A small network was shown many inputs. Here are its activations along a few directions, one row for each input.
In each table, some parts of the input vary, and every possible input appears once, in random order.
Descriptions start from the smaller parts, as in this example, which fits no table here: one of 3 separate values, together with either a single point or one of 9 places around a ring or (one of 6 places along a line, together with one of 8 places around a ring).
Shared parts are said once, and a part with two or three values counts as separate values.
In the rows, zero is written as 128.

Table:
row 1: [134  93 124 113 134 122 141 139 132 107 100 132 115 135 110 130]
row 2: [144  99 128 132 129 126 129 124 128 113 120 146 148 126 141 134]
row 3: [146 107 138 112 120 136 141 117 145 111 121 119  92 115 125 136]
row 4: [118 137 103 120 136 127 118 140 147 138 120 123 157 143 110 141]
row 5: [ 88 156 175 114 150 137 111  95  43 130 163 109 107 151 133 123]
row 6: [131 153 104 124 116 112 128 145 139 117 133 148 130 145 141 135]
row 7: [114 151 121 135 115 140 139 148 149 142 146 134 124 112 125 126]
row 8: [141 100 121 139 129 137 141 104 142 131 132 124 107 114 135 128]
row 9: [143 149 105 120 126 128 122 139 127 110 100 114 147 136 106 132]
row 10: [131 164 129 136 137 136 115 136 155 134 123 110 120 120 119 146]
row 11: [110 136 138 143 118 118 128 131 153 145 140 128 132 111 131 113]
row 12: [134 107 137 153 123 143 142 114 136 136 130 135 127  98 130 121]
row 13: [146 117 121 128 129 108 115 137 130 130 126 146 136 131 152 116]
row 14: [136  84 111 130 128 135 150 128 130 128 115 131 130 142 121 115]
row 15: [136 116 135 141 124 121 120 129 139 153 145 135 126 100 135 112]
row 16: [132 131 134 134 112 100 138 141 139 118 130 135 143 151 134 118]
row 17: [140 165 118 129 124 146 115 131 138 125 107 104 124 105 118 142]
row 18: [ 81 140 163 102 154 132 111 108  34 135 154 130 138 169 138 135]
What do these inputs look like to the network?
> one of 2 separate values, together with either a single point or one of 8 places along a line
The inputs of row 16 and row 11 match in every part but the choice among 2 separate values. If row 13 is changed in the same way as row 16 into row 11, which row does it become?
> row 15
Which other rows does row 8 become when the choice among 2 separate values takes its other values? List them by row number.
> row 14

Table:
row 19: [ 84 158 154 111 134 148 127 100  46 144 137 109 100 153 111 146]
row 20: [149  81 130 123 119 123 142 118 131 124 118 144 131 126 135 112]
row 21: [146  88 135 127 126 115 140 126 145 123 113 134 141 111 141 122]
row 22: [139 149 100 132 118 112 132 154 164 109 115 131 140 137 119 124]
row 23: [123 111  85 141 125 125 114 123 154 135 117 141 142 124 125 127]
row 24: [146  85 130 123 131 156 146 121 137 117 127 131  94 111 133 124]
row 25: [ 92 159 154 102 142 122 126 113  47 126 126 136 123 185 121 151]
row 26: [148 138 107 129 117 123 117 140 164 124 128 106 140 113 101 128]
row 27: [ 99 158 174 130 136 139 114 109  90 144 183 131 103 130 148 124]
row 28: [ 99 153 145 115 135 138 115 101  29 144 139 120 124 149 113 145]
row 29: [ 96 145 156 105 135 123 129 101  42 141 138 119 137 175 109 148]
row 30: [135 156 115 138 112 153 135 143 176 124 115  96 124 113 123 127]
row 31: [153 156 104 136 113 140 130 140 162 129 119 113 148 104 124 130]
row 32: [103 154 172 130 135 128 104 105  75 135 178 136 128 126 144 117]
row 33: [125 108 101 133 144 126 111 131 162 130 128 119 137 106 119 138]
row 34: [142  99 133 114 133 110 139 143 148 110 103 146 127 118 154 124]
row 35: [121 121  93 135 139 122 113 144 163 123 106 153 130 134 130 131]
row 36: [145 146 105 131 108 124 144 149 169 131 114 112 164 125 123 122]
row 37: [138 147 111 127 114 135 131 141 178 134 133 108 115 113 103 133]
row 38: [ 99 155 171 127 146  98 117 137  80 136 161 142 122 157 155 114]
row 39: [149  96 132 139 124 143 138 124 146 130 120 134  93 102 142 132]
row 40: [ 97 145 172 135 134 100 120 114  73 145 168 126 135 147 142 108]
row 41: [142 139 102 147 118 118 138 139 165 138 123 128 158 131 101 123]
row 42: [151  92 129 116 132 121 139 141 136 116 111 160 117 136 147 119]
row 43: [157  80 129 127 135 147 135 122 125 114 125 139 120 109 128 121]
row 44: [116 121 102 144 143 140 131 122 172 124 122 118 111 107 120 140]
row 45: [151  94 138 145 121 133 124 113 140 122 114 137 130 102 135 135]
row 46: [140 153 104 123 115 123 134 171 167 114 102 117 151 139 138 121]
The inputs of row 34 and row 39 match in every part but one. If row 25 is changed in the same way as row 34 into row 39, which row does it become?
> row 19
What do these inputs look like to the network?
> one of 4 places along a line, together with either one of 2 separate values or one of 5 places along a line
Which other rows does row 38 become when the choice among 2 separate values takes its other values? List them by row number.
> row 25
A walk changes only the place on the line of 4. It starts at row 22 and steps to row 41. List the rest of the walk in order.
> row 26, row 37
